These are the activations of a small neural network, seen along a few directions. Each row is one input.
In each table, some parts of the input vary, and every possible input appears once, in random order.
A made-up example of a description, with smaller parts first: line(4) and (point or ring(11) or (values(2) and ring(8))).
Shared parts are said once, and a part with two or three values counts as separate values.
(in the rows, 128 means zero)

Rows:
R1: [130 130 145 121 111 107 122  95 135 173  99 128  96 101 143  74 115]
R2: [106 105 125 144 103 153 117 159 116  83 138 117 140 157 125 158 158]
R3: [109 108 110 153 125 132 143 154 119  82 139 117 133 162 138 169 161]
R4: [117  97 148 115  85 111 134 136 114 126  99 129 102 137 141  91 151]
R5: [119  99 131 125 108  88 158 131 119 123  97 127  97 146 153 105 151]
R6: [135 127 101 163 156 149 112 126 130 130 167 116 147 138 142 180 130]
R7: [131 137 123 143 136 135  99  96 132 173 132 124 127  98 124 114 104]
R8: [134 123 118 156 136 170  89 128 127 132 170 116 156 133 129 167 126]
R9: [131 133 128 130 131  83 142  92 140 171  95 126  89 110 154  91 116]
R10: [133 140 107 151 156 110 117  94 137 170 129 123 119 105 136 130 107]
R11: [162 210 170   8 162 170 176 197 139  44 144 186 201 121  24 129  89]
Describe the family of inputs behind these rows. -> point or (values(2) and ring(5))
A walk changes only the ring(5) part. It starts at R4 and steps to R1. List the rest of the walk in order. -> R7, R8, R2

Rows:
R12: [132 134 160  93 103 176 120 164 120  89 144 140 157 135  95 125 135]
R13: [144 166 146  84 139 173 112 150 131 115 150 150 169 110  77 131 104]
R14: [103  97 130 130  95  87 158 140 119 107  85 121  87 152 153 109 163]
R15: [105 101 128 136 103 156 127 168 110  69 141 122 150 163 119 155 161]
R16: [127 112  98 166 153 145 119 146 122 100 169 114 155 160 137 196 146]
R17: [132 128 164  81  96 106 148 133 130 127  90 142 106 127 125  74 126]
R18: [146 155 150  76 138 105 145 114 135 153 100 154 123  95 101  72  92]
R19: [105 102 127 138 100 157 129 168 110  70 141 122 148 162 116 157 162]
R20: [132 126 164  83  98 104 147 133 129 125  92 143 107 124 124  72 127]
R21: [143 166 110 132 175 156 116 130 144 117 165 130 168 119 104 177 101]
R22: [101  97 129 132  94  85 158 140 117 107  86 122  87 149 150 109 165]
R23: [127 113  97 168 150 146 121 146 121 101 169 114 153 159 135 198 146]
R24: [106 102 128 135 101 159 129 169 111  71 140 121 147 165 119 157 160]
R25: [143 166 146  87 139 172 113 150 130 114 151 151 170 107  74 131 106]
R26: [133 134 161  90 104 177 119 165 122  90 143 139 157 138  99 125 132]
R27: [131 128 164  84  95 104 149 133 128 127  91 143 106 124 122  74 128]
R28: [124 108  95 163 146  79 162 113 128 139 119 117  96 143 176 148 149]
R29: [109  75 116 214  85 134  41  55 119 230 128  85  84 100 187 102 133]
R30: [125 109  95 161 147  81 162 113 130 140 117 116  96 146 179 148 148]
R31: [141 165 112 132 176  89 158  93 148 161 119 133 113 102 133 119  98]
R32: [127 113  97 166 151 148 121 147 123 102 168 113 153 162 138 198 144]
R33: [103  95 129 131  97  84 156 140 118 105  86 123  89 150 153 107 164]
R34: [133 133 161  91 105 174 118 164 121  88 144 140 159 136  98 123 134]
R35: [143 166 111 129 175  91 158  93 150 161 117 133 113 105 136 119  97]
R36: [110  76 116 214  85 135  41  56 122 230 126  84  85 103 189 101 133]
R37: [142 167 110 134 173 157 118 130 142 119 165 130 167 118 102 179 101]
R38: [143 168 110 132 173 158 117 131 144 119 164 130 167 121 105 179  99]
R39: [125 107  95 161 149  78 160 113 129 138 119 117  97 144 178 146 149]
R40: [144 164 146  85 141 171 111 150 131 113 151 151 171 107  76 129 105]
R41: [146 158 150  75 135 107 147 113 135 155  98 153 123  98 102  74  91]
R42: [110  74 116 214  87 133  40  56 121 229 128  86  85 101 189 100 134]
R43: [143 163 111 130 178  88 156  93 150 159 119 134 113 103 134 117  98]
R44: [145 157 151  78 135 105 147 113 133 154 100 153 123  95  99  74  93]
Changing only one part turns R33 into R22. The same change can be made to R16. Which row results? -> R23
Describe the family of inputs behind these rows. -> values(3) and (point or (values(2) and ring(5)))
Which other rows does R37 become when the values(2) part takes its other values? List them by row number. -> R31

Rows:
R45: [122 119 101 175 142 144 101 117 127 138 155 109 138 132 141 168 131]
R46: [159 196 154  37 167 173 163 190 136  53 157 174 201 127  40 150  96]
R47: [133 133 116 155 141 119 111  90 137 175 130 118 113 107 148 121 112]
R48: [115 108 133 129 105  96 145 123 123 133  97 125  96 132 148  99 145]
R49: [114  98 122 147 109 139 127 152 116  95 138 116 131 161 143 156 160]
R50: [116 103 116 151 118 135 128 147 119  99 139 116 130 158 144 161 157]
R51: [129 127 131 132 123  90 127  89 136 179  96 125  90 104 150  84 114]
R52: [134 126 120 152 135 121 108  92 133 176 130 119 114 108 149 117 116]
R53: [113 103 138 125  97  99 146 127 119 127  95 126  97 136 146  93 148]
R54: [150 191 164  34 149 179 159 197 134  42 150 172 198 131  38 143 104]
R55: [130 121 135 129 116  91 125  92 132 179  96 126  91 106 150  80 118]
R56: [122 113 105 172 134 148  97 120 124 138 155 110 138 133 141 164 135]
Describe the family of inputs behind these rows. -> values(2) and (point or ring(5))
Changing only the values(2) part turns R47 into R52. The same change can be made to R48. Which row results? -> R53
Which other rows does R51 become when the values(2) part takes its other values? List them by row number. -> R55
